These are the activations of a small neural network, seen along a few directions. Each row is one input.
Each table varies a few parts of the input and shows all the possible inputs, shuffled.
Descriptions start from the smaller parts, as in this example, which fits no table here: one of 8 places around a ring, together with either a single point or (one of 2 separate values, together with one of 4 places along a line) or one of 9 places along a line.
Shared parts are said once, and a part with two or three values counts as separate values.

Other details of the inputs shift rows strongly along two fixed directions, in all tables alike. That doesn't count.

Rows:
r1: [-31 -15  -4 -13  12 -14 -27 -38  -3 -43  -8 -26  28  42]
r2: [ 91   4 -17  22  -9  -5  53  57  10  49 -19  42 -12 -20]
r3: [-40  -1  15  13 -16  -3 -24 -10 -28  12   1  -6  44  15]
r4: [-82  12  13 -41   6  18   6 -32  -8 -17  22  -1  -6 -15]
r5: [ -3  24  21 -75 -55 -13 -44 -21  26 -10 -18   1  31 -90]
r6: [-26   6  14  29  19  10  18 -16 -23  -8   6 -12 -35  26]
r7: [-47 -26   5  28  23  41  22  17 -28   5  23  24   0  41]
r8: [-35 -16  23  43  41 -12  17  16   1 -15  12 -20 -12  26]
r9: [  2 -13 -35  11  10  20  17   3  -9   6  20  27  10  50]
r10: [-22  28  12  36  13 -35  17 -18 -50  13  13  -6  -5  45]
r11: [ 97  19 -30  22  10 -17  21  50  20  12 -19  -1 -57  -9]
r12: [-13   0 -24  10  14   9  -7   7 -17  -1  18  -6   5  47]
r13: [ 34 -22  32 -28 -47 -30 -45 -32  38 -15 -29 -28  46 -60]
r14: [ 60  30 -40 -28  18 -18  33  65  35  19   3  17 -54 -40]
r15: [ 15 -30  13 -29 -39  49 -55 -47  36  -6 -25  -7  18 -58]
Each input here is: one of 3 separate values, together with either a single point or one of 4 places along a line.
- The inputs of r5 and r14 match in every part but the choice among 3 separate values. If r13 is changed in the same way as r5 into r14, which row does it become? => r1
- Change only the place on the line of 4 in r11. List by row number the other rows that result. => r1, r9, r12
- Which other rows agree with r8 in the choice among 3 separate values? List them by row number. => r4, r6, r7, r15

Rows:
r16: [ 47   9  11  -4 -20  -5   7  -1  24   3 -22 -14 -24 -59]
r17: [-28 -10  17 -37 -18   9 -32 -31  27 -37  -9 -15  11 -23]
r18: [  0  21 -21  21  37   2  65  46 -14  16  33  25 -44  31]
r19: [-70  -5  12  -1  -4 -19   4 -23 -32 -17  16  20  61  40]
r20: [-20  -2  -1 -40 -24  -9 -55 -38  17 -25 -22 -27  32 -18]
r21: [-39   7   6 -10   7   3  15  -9 -22  14  12   9   2  -5]
r22: [-23  14 -22 -14   1  -1  -2  -3 -14   5  11   2   7  24]
r23: [ -4 -11  -5  15  12 -16   0   0 -19   7  11 -12  16  34]
r24: [ 71  18 -33  -6   7   4  28  48  26  18  -6  21 -38 -29]
r25: [ 58 -18   6  -5 -24   0 -29  -2  19 -12 -32 -16   6 -28]
r26: [-17  -8  -6  25  11  22   4   8 -12  -1   9  12 -10  36]
r27: [ 70  21 -13   6  -8   4  41  36  15  37  -6  14 -45 -46]
r28: [-29  -9   5 -43 -21   6 -64 -48  25 -39 -17 -21  33 -25]
r29: [-13  -1  17 -28 -34  11 -57 -39   2  -5   1   8  27 -30]
r30: [-63 -24   1  14  14  16 -16 -24 -21 -24  23  -7  12  43]
r31: [-59 -24   9  23   2  24  -9 -27 -25  -3  13 -13  44  56]
r32: [ 63 -19  -4   5 -17  15 -20  12  26  11 -39  22 -14 -30]
r33: [-29   2  10 -43 -49   6 -71 -39   2 -10 -14  -5  50 -28]
r34: [-67  18   4  30  54 -21  65  16 -34   0  38   2 -26  61]
r35: [-72  20  -6  22  50  -5  64  23 -45  17  47  21 -24  63]
r36: [ 96  -7 -18  26   5  -2  40  49  24  34   5   2 -21 -14]
r37: [-27   2  21 -31 -33 -13 -61 -43   8 -26 -21 -26  42 -22]
r38: [-40  -3  -8  56  52 -14  43  16 -41  -1  36  -5 -25  84]
r39: [ 94  -6 -12  34  11  16  30  48  20  26 -34  15 -25 -16]
r40: [ 75  15  11  14   4 -25  18  30  21  12  -6   3 -42 -35]
r41: [ 24  -1  20 -28 -14  -9  -5  -6  25   0 -26 -15  -6 -63]
- What do these inputs look like to the network? => either a single point or one of 9 places around a ring or (one of 2 separate values, together with one of 8 places around a ring)
- Start at r32 and move only the place on the ring of 9, one step at a time. The first step leads to r39. Which rows follow, in order? => r31, r36, r23, r25, r38, r30, r26
- Change only the choice among 2 separate values in r34. List by row number the other rows that result. => r35
